array([  3,  15, -33,  -8,   0]) value 0

array([-19,  -3, -27, -12]) value -19

array([[ -3,   2,   1,  20,  14,  -3, -28],
       [  2,  -1,  -1,   8,  36,   2,  -4]]) value 14

array([  3,  18,   0, -12,   6,  24,  26]) value 18

array([[-27,   1, -25,  17, -19],
       [-13,  16, -17,  20, -10],
       [  3,  33,   2,  12, -15]]) value 17

array([[ 12,   6,   4,  -4, -34],
       [-11,  -5,   0,  -2,  17]]) value 6
---
[[-15 -19  -4  30]
 [ 30 -21   7   7]] gives -21

[[ 36  12  19  34  29 -10]
 [-33  -8  -7 -19 -22  14]
 [-22   2 -12  -3 -13  17]] gives -19

[[  9   8  19  -8   4 -17]
 [ -6   8   3 -36   6   8]
 [  5  -2   9  -8 -11 -19]] gives -36

[[  5  -4   8  25]
 [-23 -25 -19  -2]
 [  8   3   6  32]] gives -25

[[ -1   9  -3   4  19   8]
 [ 11 -11  14  32   2  28]] gives 32

[[-11  16   5   1  29]
 [-16   6  -3 -17   1]
 [  0  -5  -8 -27 -36]] gives -3

[[ -2   5   7  14  26   1  -7]
 [ 21   4   0  12  24   9 -23]
 [ -1   4   3  14  27  -9 -16]] gives 24
---
Input: [ 89 135 192  48]
Output: 192
Input: [  2  36 -14 -10  25 -39 -13]
Output: -14
Input: [ -3   1 -40  25  -3  -5]
Output: -40
Input: [912 178 204 781 984 839 739]
Output: 204
Input: [184 867 559 636   8 317 511]
Output: 559
Input: [6 8 8 6 7 1 4]
Output: 8
Input: [8934 3669 5626 3069 7049 2262]
Output: 5626
---
[[ -4  -4   3 -36]
 [  2   1  10 -29]
 [-14 -10 -11 -26]] ==> 10, 3

[  0 -15 -27  12 -23   8 -14] ==> 12, 8

[[ 17  15  24  19   0]
 [ 17 -14  -6  -5 -31]
 [ 17  15  21  17   9]] ==> 24, 21

[[ 30  27   2  -8   6  27   4]
 [  2   3  -1  31  29 -20   5]
 [  4  25 -12  21  -8 -35 -18]] ==> 31, 30

[-30 -12  -5 -11 -36 -24] ==> -5, -11

[-22 -27 -11 -29] ==> -11, -22

[-8 18 22 -2 31] ==> 31, 22

[-27 -26  -4 -29] ==> -4, -26
---
[[ 754  695  -94 -225 -159   34  144]
 [-267 -283 -852  867 -637 -638 -600]] => -159

[[351 264 335 388 269 231]
 [784 436 320 298 318 347]
 [  0 332 435 598 302 360]] => 298

[[ 10  15 216 211 209 214]
 [ 14  14 214 215 214 214]
 [ 12  14 201 209 213 210]] => 215

[[489 858 537 844 633]
 [604 468  24 260 600]] => 537

[[227 123 119 110 195]
 [185 119 159  26 175]] => 119

[[182  92 209  47 173]
 [ 37  18  66 151  62]] => 209
---
[[ 10  12 -25 -36  14  33]
 [ 18   3 -30 -26  26  31]] -> 10

[[ 16  -2 -28  16  14  -7  -1]
 [  4   6  10   0 -10 -12   8]
 [-12  -4  16 -14  10  13   1]] -> 4

[[-11  30  20  23  24  27  10]
 [  2   6   3 -25   9 -14 -13]
 [-23  -1 -24  15  10  -4   3]] -> 2

[[ -6 -27   2  -3  16]
 [ 11 -27 -13  -5  18]
 [ 13 -24 -19 -19   1]] -> 11

[[26 -1  0 12  0]
 [37 18  7 20 21]] -> 26

[[28 21 34 28 21]
 [31 18 25 19  0]] -> 28

[[-32 -26  13  -8   6]
 [ -9  -1   8   8  17]] -> -32

[[ -9   9  -7  -6  16 -28  -7]
 [-24  -5 -28 -16  31 -35 -24]] -> -9

[[-26 -13  -9 -12   0  12  12]
 [-30 -13 -12 -10   0  12   9]
 [ -9 -27  -9 -10   5  -4   7]] -> -30

[[ 23  14  -6  19 -31  -2  21]
 [ 28 -10  17  11 -20 -15   4]
 [  9 -10 -25  -3   1  30  -7]] -> 28
---
[47 95 22 74] ans = 95

[[221 206 252  57 171 150 199]
 [255  74 150  82 180 234 183]
 [253 147 122 189 209 255 101]] ans = 171

[[91 66 47 57]
 [60 77 86 53]
 [11 63 72 66]] ans = 66

[141 209  88  56 138 231 219] ans = 138

[[169  87  35  64 105  56 228]
 [108 112  93 102  82  83  51]] ans = 105

[[6 2 2 6]
 [8 1 2 7]] ans = 2

[8 0 3 6] ans = 0

[80 75 36 14 68] ans = 36

[[7 4 6 4 6]
 [2 3 2 3 3]
 [2 3 3 3 3]] ans = 6
---
[[ 52  44 166 227 105]
 [ 98 155  98 157  93]] result: 227, 44

[[5841 7484 6426 5864 4874 6646 7931]
 [5962 5548 3121 4943 5275 3873 8109]
 [6349 5099 4599 4082 5550 4244 1781]] result: 8109, 1781

[[-129 -886 -147  -94  581 -109]
 [ 123 -639   73 -145  652  -41]] result: 652, -886

[3 7 5 1 2 8] result: 8, 1

[72 91 64  9] result: 91, 9

[6 4 3 2 7 1 2] result: 7, 1

[[ 18 -19  22  18]
 [ 23 -27  -1 -22]
 [ 27 -23  17 -20]] result: 27, -27

[9529 5597 3081 3646] result: 9529, 3081

[162  32  63 218] result: 218, 32

[[ -3  18  30  30  22  18]
 [ 39  18 -18  -4 -30  18]
 [ 10  17  15  30   0  17]] result: 39, -30
